A small network was shown many inputs. Here are its activations along a few directions, one row for each input.
In each table, some parts of the input vary, and every possible input appears once, in random order.
Descriptions start from the smaller parts, as in this example, which fits no table here: line(6) and (point or line(9) or (values(3) and ring(8))).
Shared parts are said once, and a part with two or three values counts as separate values.
In the rows, zero is written as 128.

Table:
row 1: [ 75 155 149 103  91  84 119  73 195 140  30 108 143]
row 2: [147 145  99 110 177 108  94 133 123 134 166 141 171]
row 3: [126 174 126  83  98 120 151 132  80 174 132 161 118]
row 4: [122 152  91 102  91  98 144 135  89 162 140 153 125]
row 5: [118  88 128 133  80 143 151 175 112 142 103 131 111]
row 6: [133  71 121 142 130 145 117 170 136 111 128 132 142]
row 7: [140 100 158 145 194 165  89 185 165 129 131 115 155]
row 8: [144 166 122 118 207 126  79 148 143 144 172 134 172]
row 9: [142 154 157 163 204 150  99 103 157 103 162  99 123]
row 10: [125 164 163 125  97 143 168  93  96 129 123 124  74]
row 11: [135 125 123 159 139 127 127  89 126  86 158 116 112]
row 12: [129  75 115 141 102 145 144 170 125 124 109 136 132]
row 13: [121 141 130 147  88 121 162  95 104 116 131 115  79]
row 14: [142  78 136 138 164 149 103 171 145 118 126 122 154]
row 15: [145 132 136 156 174 131 113  88 136  92 157 105 123]
row 16: [137 137  85 113 143 105 109 132 112 128 168 152 158]
row 17: [ 95 125 160 104  68 107 138  72 197 135  43 102 116]
row 18: [120 112 162 113  88 164 160 171 101 155  96 139 106]
row 19: [133 139  79 110 115 103 137 132 101 142 147 156 146]
row 20: [132 127 117 156 111 125 155  91 115  98 138 119 102]
Describe the family of inputs behind these rows. -> values(2) or (values(3) and line(6))
Which other rows does row 7 become when the values(3) part takes its other values? List them by row number. -> row 8, row 9

Table:
row 21: [125 150 151 154 190 128  86  87 190  74 133  99 157]
row 22: [128  82 105 143 113 158 137 192 108 139 141 162 130]
row 23: [156 138  74 130 146 122 151 155  45 131 179 163 143]
row 24: [ 75 143 127  85   6  81 176  80 143 162  24 131 105]
row 25: [146 201  92  99 162 113 118 144  62 166 210 170 139]
row 26: [158  97  98  96 111 131 129 173  75 136 179 161 139]
row 27: [119  99 172 149 188 139  78 116 173 103 101  98 145]
row 28: [141  90 170 129 157 169 119 152 184 129  89 110 146]
row 29: [148 162 118 158 205 105  86  57 179 100 178  92 134]
row 30: [ 89 161 165 116   5 115 207  48 108 133  60 114  41]
row 31: [123  85 136 151 126 146 120 204 141 136 113 108 131]
Describe the family of inputs behind these rows. -> values(2) or line(9)

Table:
row 32: [125 159 102 133 103 110 152 108  87 130 151 139 107]
row 33: [118 169  95 112 109  96 137 112 100 145 142 145 129]
row 34: [133 111 121 123 146 138 115 178 121 138 128 144 154]
row 35: [ 88 105 164 125  23 133 183 102 144 132  35 109  75]
row 36: [133 138 148 147 153 131 117  86 152  93 135 103 122]
row 37: [142 136 103 121 103 122 158 121  83 133 154 148 110]
row 38: [132 140 109 101 114 119 130 151  94 153 152 154 131]
row 39: [121 176 140 122 153 109 114  76 154 130 125 113 130]
row 40: [ 82 116 160 101  29 113 165 106 159 152  22 119 104]
row 41: [131 109 133 135 166 128  93 144 163 125 122 112 155]
row 42: [131 113 145 154 161 140 109 107 158  97 132 110 128]
row 43: [135 147  96  99 109 107 142 126  97 149 144 154 134]
row 44: [143 109 118 129 124 148 142 161  86 132 152 145 127]
row 45: [126 148 139 125 158 114 102  91 165 111 124 111 147]
row 46: [139  96 135 152 153 156 118 167 144 120 140 120 134]
row 47: [137  98 142 156 162 143 109 140 150 107 134 104 130]
row 48: [128 167 148 144 148 125 129  71 141 112 134 106 106]
row 49: [137 120 110 109 129 134 126 165 100 148 141 152 150]
row 50: [125 124 136 133 165 125  95 112 170 115 121 118 152]
row 51: [138  99 130 143 142 153 132 174 108 122 139 136 130]
row 52: [133 107 126 132 156 141 103 171 157 136 128 127 157]
row 53: [139 129 116 123 109 134 146 146  81 137 162 147 108]
Changing only one part turns row 41 into row 47. The same change can be made to row 43. Which row results? -> row 37
Describe the family of inputs behind these rows. -> values(2) and (point or line(10))
Which other rows does row 45 become when the values(2) part takes its other values? List them by row number. -> row 36

Table:
row 54: [147  98 133 135 221 151  64 194 172 132 145 125 192]
row 55: [ 94 101 118  91  17 112 173 153 118 168  52 149 114]
row 56: [116 195 152 132 114 111 151  38 129 116 124 108  84]
row 57: [ 87 174 132  96  83  73 129  52 173 141  62 115 131]
row 58: [142 121  83  86 125 130 125 222  67 181 161 185 167]
row 59: [101  77 170 134 118 136 108 127 216 115  40  94 146]
row 60: [126  97 191 171 148 171 125 115 172  92 101  84  99]
row 61: [140 191  94  89 189  89  81 118 128 156 174 150 182]
row 62: [150 176  97 146 168 105 121  65 105  96 201 127 121]
row 63: [155 104  87 142 105 144 166 168  41 122 188 160 103]
row 64: [123 121 140 127  49 150 194 139  67 142 115 140  67]
row 65: [155  83 138 188 200 164  98 145 149  75 172 100 132]
Changing only one part turns row 57 into row 55. The same change can be made to row 56. Which row results? -> row 64
Describe the family of inputs behind these rows. -> values(3) and line(4)
Which other rows does row 58 become when the values(3) part takes its other values? List them by row number. -> row 54, row 61

Table:
row 66: [124 122 152 116 100 148 151 139 111 138 104 135 112]
row 67: [135 151 112 101 128 118 132 129  94 145 144 153 140]
row 68: [120 122 147 160 107 140 153 103 126 106 116 107  86]
row 69: [113 161 151 124 144 116 114 101 164 135 103 111 132]
row 70: [169 120 143 149 251 168  66 179 136 114 200 125 167]
row 71: [173  89 117 177 241 163  76 169 142  85 204 118 167]
row 72: [133 119  86 127 116 115 132 158 102 139 153 149 137]
row 73: [121 142 145 106 131 118 115 104 162 136 103 120 139]
row 74: [126  93 134 136  91 141 155 133 112 114 108 128 108]
row 75: [138 135 101 127 120 109 133  97 113 113 158 134 122]
row 76: [115 126 128 108 126 123 113 161 150 158 101 133 151]
row 77: [133 145 106 108 128 122 127 162  98 162 148 152 139]
row 78: [123  91 128 140  91 143 151 166 114 132 112 129 111]
row 79: [121 115 127 128 121 112 117  97 165 112 107 114 136]
row 80: [117 102 117 123 116 113 119 123 151 118  99 128 151]
row 81: [126 133 160 120 104 145 148 114 125 133 112 123 100]
row 82: [117 130 136 102 127 120 116 128 148 142  95 133 152]
row 83: [128 105 142 141  96 139 152 107 126 109 116 116  95]
row 84: [129 157 103 148 134 109 133  94 113 109 160 123 114]
row 85: [113 134 131 147 134 110 116  93 167 109 106 103 129]
row 86: [136 162 121 107 131 116 129 104 109 139 152 139 127]
row 87: [136 123  92 122 117 111 136 124  99 120 150 148 137]
row 88: [118 151 167 138 116 146 149 111 125 132 111 115  91]
row 89: [128 184 126 125 144 116 129 102 109 137 154 129 119]
row 90: [114  99 111 128 115 118 116 157 152 136 104 129 152]
row 91: [122 118 145 121 101 150 146 171 113 154 109 135 113]
Changing only one part turns row 67 into row 87. The same change can be made to row 89. Which row results? -> row 84
Describe the family of inputs behind these rows. -> values(2) and (point or (values(3) and line(4)))
Which other rows does row 81 become when the line(4) part takes its other values? List them by row number. -> row 66, row 88, row 91
Which other rows does row 81 become when the values(3) part takes its other values? List them by row number. -> row 73, row 86
